Each row below holds a small network's activations on one record, seen along a few directions.
Here are examples, each followed by its value of one field, Bok.
Other fields move the rows too, some of them a lot.
Random noise pushes rows far along 2 fixed directions. That doesn't count. These rows show it; they differ only by the noise:
[ 180    6  -27 -108 -253 -220  -51  -18  116 -107  132  199  146   61
 -110   23 -187  -15  136   74 -120]
[ 249 -206  145   -9 -287 -243   49   13  118 -327  146   88  347   30
 -271  122  -25  176    9   -8 -117]
[  26  391 -369 -366  -74 -207 -254 -175  181  513  -89  352 -220   98
  280 -167 -494 -386  251  190  -70]
[ 308 -434  312   52 -258 -286  144  -12  158 -442   51  -58  564  -15
 -390  222  141  370 -193 -114  -84]

[ 109 -435  334  445 -269 -101  260  308 -153 -729  343  -54  410 -198
 -336  118  225  308 -149 -193  -45]	f1
[-124  -88   71  -12   62  -64  -49  152  -35   47  -13   75  -65  -46
  247 -109 -145   78 -166   88  177]	f2
[ 123   24 -116 -119   -9  -43  121 -175  132 -113 -206 -124  120  102
   16   76   59   61  -95   51 -158]	f2
[-148   70   24    5  573  174   13 -239  105  301 -335 -284 -268 -188
  180   11   35 -102   36  -78  323]	f13
[  36  -92  161   34   85  -22  -34  246  -17  102  -62  -28  190  -36
   25   24  101   51 -254  -61   -2]	f7
[ 107  128  -63  -88  245  -29  -98 -261  197  303 -375  -49   32 -180
  179    5   43  -38 -199 -114   52]	f6
[  91 -784  456  237 -213 -206  101  273 -100 -515  108  -68  483  -70
 -215  260  207  525 -557 -121  -27]	f4
[ -88    9  -35 -149  293  -71 -119  -97  115  270 -221    9  -26   85
  235   38 -140   14 -227  -98  -46]	f11
[ -13  358 -214   -4  134  205   -9 -242  183  192 -138 -134 -177   75
  -27  -16  131  -87   49  165    2]	f9
[  -8  407 -188  -59 -126   53  -59 -188   57 -236  123   16 -107   87
 -129 -128   53 -146  441  181 -410]	f6
[  34 -350  196  107  402  -36  258 -268   28  257 -558 -527  347 -266
  -40  113  357  384 -457 -336  367]	f3
[-234   17  252  435   58  353  144   97 -226 -337  280   40 -250 -142
  -35  -62   10  -33  200 -214  351]	f14
[ -20 -112  101   61   86  -37   34  247  -58   43   42  143   -6   48
   64    5  -15   47 -156   58   36]	f7
[  47 -219  -60 -224   63  -63  -40    9  -13  354 -156  230   -2    2
  174  -37 -143   35 -307   24  -48]	f12
[ -91  740 -714 -349  185  182 -113 -483  229  341  -51  123 -226  188
  -89 -211    1 -471  490  400 -234]	f14
[ -83 -144 -105 -198  -63 -378 -253  209 -128  691 -177  370 -210   30
  600 -284 -432 -103 -229    3 -100]	f8
[-155   59 -210 -142  171  -97 -120  -30  -40  491 -305  106 -260  -91
  569 -192 -247 -329   15  -47  300]	f10
[ -92   20 -109   -8    2  -40  -80  -20   13  113  -24 -180 -238 -138
   76  -45  -74 -166   63  -68  162]	f4
[ 147 -678  569  218   50 -116  233  179 -177 -138  -89 -184  371  -24
   79  229   42  430 -721 -327  161]	f9
[  23  -37 -146 -258  599   98   51 -548  356  693 -741 -466    1 -262
   10   62   99    9 -378 -152  318]	f12
[  97 -317  -74   22  -70 -203    5 -107  183  -76 -122  -92  466   90
 -149  -30  181  155 -187  -26 -249]	f11
[ -10  -33  177   35   10  119  208 -302   70 -246 -105 -399  169  -26
 -309  120  420   81   26  -30 -180]	f5
[ 177  -43  -77 -329  101 -204  106 -428  209  278 -299 -111  258   32
 -119  315  171   37 -147   70 -179]	f5
[ -93  445 -300  -19  135   33    1  -82   -6   61   20   89 -300  -93
   76   12 -174 -304  218   95  -91]	f1
[ -83  213 -130 -205    7   16 -237  116 -100  294  -51  216 -240   91
  385 -159 -463 -386  100  101  141]	f10
[ -35  370 -178 -161   47  119 -100 -191  119  273  -21  146 -256  112
  -23   29 -159 -279  429  190   12]	f13
[ 272 -312 -146 -203  -74 -425 -139   90    0  276  -80  239  265   50
  101   -6 -163  190 -327  163 -326]	f8
[-125  -73  285  198  125  198   -3  242 -257  140 -148   21  -80  -59
  281  -30 -193  113 -287 -217  378]	f3

Which value of Bok does each new row have?
[   9  239  -66  137 -246   96   59  334 -251 -406  486  204 -333  -13
  220  -81 -253 -188  412   11  -55]	f2
[  82 -754  629  516 -155  -34  242  174   -4 -525 -163 -338  355  -83
 -313  135  190  564 -460 -299  137]	f8
[ 195 -573  427  -11   44 -141  180  -92   80 -148 -125 -266  715 -136
 -274  229  436  384 -567 -102 -138]	f5
[ -85 -101  160  138   35   10   17  295 -158   41   82  191 -122   46
  121  -31  -86   19 -106   27   91]	f7
[-215  286   52  -58  274  252 -143  -27  -20  257  -45  -14 -425   17
  122 -164 -171 -245  230   73  246]	f13
[ 186 -307  329  185  -87  -97  103  107   -7 -316  -33  -53  172 -145
   12   43  222  244 -243 -357   94]	f6
[ -76  223   10   74   -5  166 -143  251 -140  141  256  190 -312   42
  274 -133 -261 -130   19   86  126]	f9
[-297  479    1  228   31  515   63 -143   -6 -295  190  -91 -408   86
 -252 -164    8 -254  500   10  192]	f14
[  55 -121  184   -7 -254  -73   46  353 -237 -545  343  137   44  129
   25   60   19   59  141  -43 -128]	f10
[-157  340  -74  -55  176  196 -139  110 -119  374 -105   24 -121  -58
  273 -169 -195 -155   11    4  143]	f3
[-198  248   42   -9  139   95   55  -92  142  209   27  -31 -266   14
  203   52  -95   -4  104  -22  127]	f9
[  20 -213  211  275  260  179  280 -199   66 -410   10 -322  279 -194
 -435  183  443  282 -102 -169  231]	f14
[ -48  281 -394 -292  -95 -173 -188 -121  146  240   -5  225  102   42
   86  -10 -107 -244  363  359 -188]	f10
[  10   39 -170   -8 -123  190   82  -43   88 -192  129  113  -92   64
 -210  -67   95   11  189  180 -200]	f12
